Each row below holds a small network's activations on one record, seen along a few directions.
Records have a field called Sar. Each example row is followed by its value.
Other fields move the rows too, some of them a lot.
(in the rows, 128 means zero)
[109 137 125 130 142 136 121 118 126 125 107 170 116 110 110 122 107 122
 105 130 155 126 138 158 126 118 165 124 130 147 138 118 141 145 131 160
 136 134 151 144 119 108 146 130 135  95 136 123 154 142] => u1
[156 136 107 147 137 115 119 147 155 123 117 117 113 129 101 138 145 128
 148 112 120 155 133 126 132 114 111 149 137 137 126 120 122 135 119 118
 130 113 115  88 142 146 136 100 102 114 115 123  95 109] => u8
[138 153 124 122 146 109 130 132 124 140 113 126 126 122 115 106 122 121
 120 123 124 138 138 125 144 124 165 146 125 128 113 124 138 134 117 145
 109 132 145 113 119 126 131 129 124 112 120 120 112 140] => u14
[147 125 123 117 120 162 109 143 128 126 121 147 126 119 126 145  98 141
  88  97 144 160 126 127 126 128 152 143 114 162 145 142 132 140 140 128
 130 144 116 120 148 100 101 106 111 125 148 144 167 153] => u8
[130 108 126 126  90 125 121 129 117 132 146 137 151 110 110 125 100 124
 120 122 152 138 147 119 144 120 128 132 149 157 142 135 141 150 120 109
 123 140 149 131 117 126 112 127 142 137 128 151 105 117] => u3
[ 86 155 153 113 100 152 126 105  93 110 133 173 137 111 112  97  66 113
  77 113 162 133 140 163 149 116 164 129 104 152 180 108 160 133 145 158
 125 119 166 129 114  50 128 123 128 129 150 134 187 132] => u5
[119 147 116 111  91 133 139 148 136 122 141 150 129 119 126 124  86 118
 107 121 145 135 119 124 153 127 129 134 137 149 159 135 129 144 142 107
 120 146 148 146 139 127 118 131 151 138 146 133 119 147] => u13
[114 136 150 128 117 125 131 111 115 113 113 153 136 116 123 127  93 114
 111 126 148 124 134 145 119  97 158 131 131 141 147 100 129 147 125 156
 141 125 148 124 110 113 140 135 129 103 134 121 146 137] => u4
[151 105  72 114 124 131 151 165 122 157 135 126 140 120 115 129 124 129
 146 134 103 135 134  95 140 141 106 139 127 122 101 155 142 125 133  95
 116 132 110 136 125 174 135 139 139 151 122 133  79 105] => u17
[162 114 108 149 170  93 134 132 113 123 120  76 132 128 127 141 146 120
 156 114 109 123 129  75  97 150  79 144 105  92  86 138  78 144 110  67
 124 133 109 101 139 206 148 125 110 124 122 141  91 126] => u4
[192 127  90 147 153  97 143 158 149 150 121  73 138 127 114 128 156 143
 161 139  79 142 143 131 132 164  84 140 114  79  70 139 113 148 106  99
 109 148 112 101 130 213 138 112 116 125 133 129  55 142] => u6
[174 105 101 138 133  95 122 145 168 146  97  85 116 140 135 124 136 127
 162 124 121 139 126  99 151 148 128 154 111 117  84 126 103 127 115 115
 134 127 130 101 127 165 139 127 148 126 112 113  80 137] => u14
[123 145 147 133 110 139 138 107 129 125 105 164 118 117 120 112 114 123
 106 124 153 149 111 146 117 105 167 126 113 147 146 102 130 132 118 137
 132 122 150 128 123  95 126 128 137 115 146 113 142 142] => u7
[ 91 137 114 114 110 134 143 156  98 133 136 157 130 109 111 118  88 109
  92 139 143 127 129 132 151 121 162 137 110 144 151 118 166 148 139 154
 118 126 147 139 104 101 130 128 123 134 137 115 152 127] => u17
[169 143  96 129 146 132 121 154 141 134  95 107 107 142 109 116 143 140
 151 129 106 134 132 117 146 125 132 138 123 110 105 147 110 128 114 121
 137 123 105 114 142 171 130 107 108 121 112 117  60 134] => u6
[ 76 146 180  94  77 172 128 106 105  99 133 183 125 114 132 107  90 116
  73 114 169 126 128 171 142 105 196 115 126 178 200 112 164 133 141 184
 125 129 169 152 118  38 112 136 130 113 149 126 191 143] => u11
[125 118 137 106  85 165 117 108 122 122 135 157 156 116 113 132  92 129
 111 112 142 130 140 131 142 120 127 131 135 141 139 125 149 134 136 123
 127 127 157 127 121  93 135 138 144 143 128 144 122 122] => u5
[121 149 110 118 123 135 139 145 139 142 107 113 153 133 121 133 136 130
 148 136  99 114 132  83 135 137 102 140 138  95 107 133 136 147 126  93
 144 138 107 126 139 130 106 102 148 140 111 136 119 133] => u5
[162 123 107 117 125 132 107 134 124 133 122  94 128 121 136 124 118 121
 124 103 119 145 126  84 133 160 140 118  95 129 129 139 125 138 122  89
 114 152 128 116 138 140 115 134 109 124 129 131 115 148] => u14
[162 128 109 129 134 130 112 142 150 132 102 128 109 132 112 129 147 134
 143 132 117 144 134 122 133 117 142 132 116 131 127 128 121 139 107 121
 139 123 116 104 149 149 137 109 104 123 120 108  89 127] => u9
[146 102 107 152 186  84 138 137 151 135 133  95 122 143 114 143 163 127
 171 124  88 136 137 100 104 155  92 142 126  81  86 121 118 107 123  96
 125 141 105 116 148 218 134 111 119 154 127 145  80 122] => u11
[110 139 158 124 115 143 129 108 130 110 108 161 120 115 131 115 115 130
 104 113 161 130 119 160 120 109 163 130 120 157 161 106 147 124 108 160
 130 121 151 134 121  98 121 139 131 119 143 120 161 143] => u11
[155 135 108 158 145 109 135 139 137 142 115 106 106 141 113 132 165 133
 150 146 103 136 126 101 117 129 109 127 124 122  85 135 103 124 116  99
 142 111 116 103 143 162 148 109 109 133 117 112  69 102] => u7
[116 150 134 121  94 146 111 137 126 108 145 149 116 125 103 131 109 119
 107 105 146 166 135 151 155 107 148 139 138 164 184 122 144 138 148 142
 130 114 136 107 134  75 118 104  99 115 125 128 140 123] => u8
[133 139 132 140 131 127 142 123 126 137 108 157 118 126 121 106 133 118
 113 129 129 138 121 129 112 116 152 120 122 138 120 113 124 133 126 137
 128 127 138 127 131 110 134 126 140 103 138 116 121 129] => u7
[141 132  93 123 139 113 145 159 138 139 103 143 126 115 116 117 108 108
 128 145 125 121 116 112 132 118 144 131 113 118 124 109 140 138 104 123
 123 119 120 137 121 156 138 136 134 116 136 116 118 126] => u17
[140 133 117 120 130 140 130 132 130 129 116 178 129 144 117 102 123 109
 106 122 143 108 143 149 137 115 168 137 130 137 124  89 136 152 122 151
 126 136 123 137 103 109 120 118 113 111 152 114 134 135] => u16
[127 123 114 129 138 151 107 120 103 122 135 131 117 121 119 132 116 116
 121 109 140 131 127 114 124 164 127 111 109 141 141 147 125 140 141  96
 121 146 128 139 136 127 135 129 122 106 137 143 146 142] => u1
[130 132 137 127 119 125 126 143 119 160 148 144 138 125 148 119 108 141
 128 132 116 120 149 130 124 135 112 125 124 126 134 143 119 130 150 119
 144 149 130 130 137 140 132 119 110 127 132 107 130 142] => u4
[ 89 145 130 132 103 132 125 118  98 136 135 164 126 112 118  95  82 104
  86 116 150 138 139 130 146 121 159 134 109 171 179 125 144 136 127 157
 119 138 159 153 114  88 110 118 134 121 139 124 165 127] => u3
[155 129 102 151 136 120 141 138 158 135 104 104 128 119 115 145 136 131
 156 148 104 134 120 145 117 162  80 129 125  93  90 144 110 139 117 108
 117 146 128 129 131 198 152 117 125 122 140 125  92 147] => u1

Here are new rows. What is Sar for each?
[141 132 131 126 119 132 140 139 121 160 136 133 142 134 147 121  94 135
 139 130 112 118 131 129 128 131 110 112 114 118 147 139 121 124 147 109
 140 141 126 141 141 142 126 115 108 122 132 114 129 146] => u4
[ 76 154 174 103  88 141 129 109  81 106 149 178 136 106 124 114  62 110
  70 123 170 134 147 170 139  97 190 124 125 166 195 106 146 152 156 175
 144 127 162 137 111  46 126 135 121 107 146 133 193 151] => u4
[124 113 115 133 137 127 123 134 126 152 145 151 119 133 114 130 140 126
 130 129 100 160 138 110 113 152 138 125 129 121 114 125 124 116 161 113
 142 156 115 124 145 153 121 110 134 151 143 127 100 128] => u7
[127 125 160 121 113 142 103 115 112 100 147 121 139 130 140 140  98 135
  85 116 166 136 132 142 130 127 150 125 127 156 141 138 146 137 131 121
 131 135 128 115 134 105 102 133 119 130 151 157 176 135] => u11
[146 147 106 123 150 135 121 129 130 147 135 125 148 137 110 116 137 146
 162 124 119 136 120  82 146 151  88 140 135  98 104 143 119 154 140 119
 138 139 120 121 129 127 117 111 135 148 120 135 122 125] => u5
[124 140 126 123 136 142 133 119 133 121  96 157 142 116 112 113  95 117
 115 125 130 111 129 135 137 112 153 120 116 128 143 100 136 138 118 143
 125 110 146 134 120 107 138 132 136 114 138 127 146 123] => u5
[116 128 153 107 113 158 102 125 109 100 142 140 124 114 143 131 124 120
  97 108 146 129 116 119 123 141 142 120 113 141 158 135 121 134 121 115
 119 140 135 140 134 100 114 141 115 129 134 144 154 153] => u11
[106 156 154 120 131 136 119 123 120 100 114 169 151 108 109 115  89 114
  97 131 162 119 133 156 148 100 168 128 140 132 154  93 143 149 125 150
 122 111 156 122 105  79 132 139 132 114 141 140 155 133] => u5
[163 121  85 136 132 126 140 131 135 165 124 110 127 136 120 117 162 160
 167 129 101 156 105  79 120 149  90 128 131 102  80 144 108 149 146 107
 149 143 110 126 140 150 108  95 136 139 126 117 100 123] => u7
[146 127 115 149 148 118 121 137 144 126 112 107 103 148 125 125 164 139
 146 128 111 118 131 112 116 129  99 126 128 128 107 144 116 113 111 124
 144 111 114 117 147 168 138 123 117 123 115 118  86 113] => u11
[117 140 137 132 121 136 140 114 130 130 113 167 121 119 121 116 114 122
  97 138 138 136 126 143 123 102 173 115 121 148 136  96 122 147 127 148
 128 125 146 129 122  93 132 131 135 110 137 119 144 136] => u7
[129 145 117 130 159 121 125 124 115 128 114 155 142 112 112 118  99 118
 115 131 122 115 139 140 137 120 143 127 121 128 123  99 133 130 122 142
 121 110 143 127 118 108 138 135 131 123 135 130 144 115] => u5
[136 111 114 137 136 118 114 132 153 131 119 124 119 136 112 144 124 114
 154 132 145 131 134 142 141 136 136 132 132 126 100 124 107 127 120 123
 143 121 139 122 117 142 157 122 148 116 122 124 122 128] => u1
[125 140 157 126 110 133 124 128 119 155 156 147 143 131 145 126  94 130
 119 129 139 118 142 138 131 123 123 120 116 134 154 133 127 138 144 122
 143 152 142 126 135 120 131 122 109 124 132 114 140 148] => u4
[146 125 108 125 158 117 120 124 141 168 137 137 119 115 126 137 133 113
 158 140 120 128 141 137 114 133 113 144 143 101  85 152 132 129 120 103
 126 128 139 124 128 157 145 118 106 110 121 128 107 128] => u1
[124 144 156 140 118 117 136 114 110 116 114 144 138 118 119 113 104 116
 119 128 159 126 132 147 123 101 152 135 135 143 145 103 135 143 126 144
 140 130 141 111 114 121 135 136 123 106 138 129 145 128] => u4
[105 115 120 124  96 142 116 132 127 120 125 137 118 134 117 136  90 110
 127 126 154 141 128 161 155 138 151 126 109 134 145 133 119 133 149 143
 136 128 152 141 116  97 143 118 142 129 126 128 159 137] => u1
[134 143 140 135 141 122 147 118 110 129 107 142 139 130 123 119 107 106
 129 129 133 123 130 137 118 115 149 122 116 137 146 118 123 133 120 142
 133 131 131 122 120 129 142 137 125 109 132 131 134 125] => u4
[114 132 143 123 130 135 133 116 129 107 106 150 131 117 132 126 109 125
 112 119 142 129 119 160 124 111 163 116 117 142 164 103 143 130 110 154
 122 113 145 143 115 105 123 142 129 115 140 128 157 137] => u11
[124 149 153 121 124 132 138 128 116 118 100 159 133 118 126 113 106 106
 117 137 140 126 125 137 116 102 159 134 127 134 152 118 119 136 121 152
 138 130 137 137 124 113 136 139 124 109 127 128 142 147] => u4
[ 89 153 162 109  90 145 131 105  87 125 147 186 123 117 117 106  97 108
  71 127 152 147 127 161 139 111 189 117 122 164 168 111 149 137 151 158
 124 125 162 134 116  40 121 123 133 111 146 122 170 134] => u7
[134 152 125 127 155 131 135 125 114 128 102 157 142 123 116 109 108 107
 118 128 125 120 143 140 130 128 145 128 122 135 127 107 140 120 123 136
 123 112 140 129 127 107 139 135 135 124 137 124 144 114] => u5
[120 129 141 123 108 137 111 123 126 145 130 141 134 110 112 126 121 118
 112 152 137 151 120 132 134  98 146 109 127 138 147 132 116 131 159 109
 117 145 108 140 143  87 112 144 129 147 133 106 145 156] => u7
[143 137 101 141 145 128 120 124 146 124  94 109 108 142 103 136 131 124
 164 136 124 137 124 132 124 133 114 122 120 125 126 143 117 119 115 104
 143 113 121 125 141 172 153 114 117 118 123 123  97 121] => u1
[104 154 153 124 130 137 126 115 118 101 115 161 131 110 103 120 101 107
 113 138 175 133 130 173 140 112 179 128 147 145 153 114 147 143 130 148
 120 132 155 132 109  94 142 130 128  98 140 140 155 137] => u1
[ 98 153 125 123 108 152 105 116 116 125 138 144 108 134 107 129 114 118
 112 133 145 136 140 141 146 129 147 125 129 156 155 149 135 124 148 139
 147 126 141 139 137 101 143 117 112 116 126 125 135 123] => u1
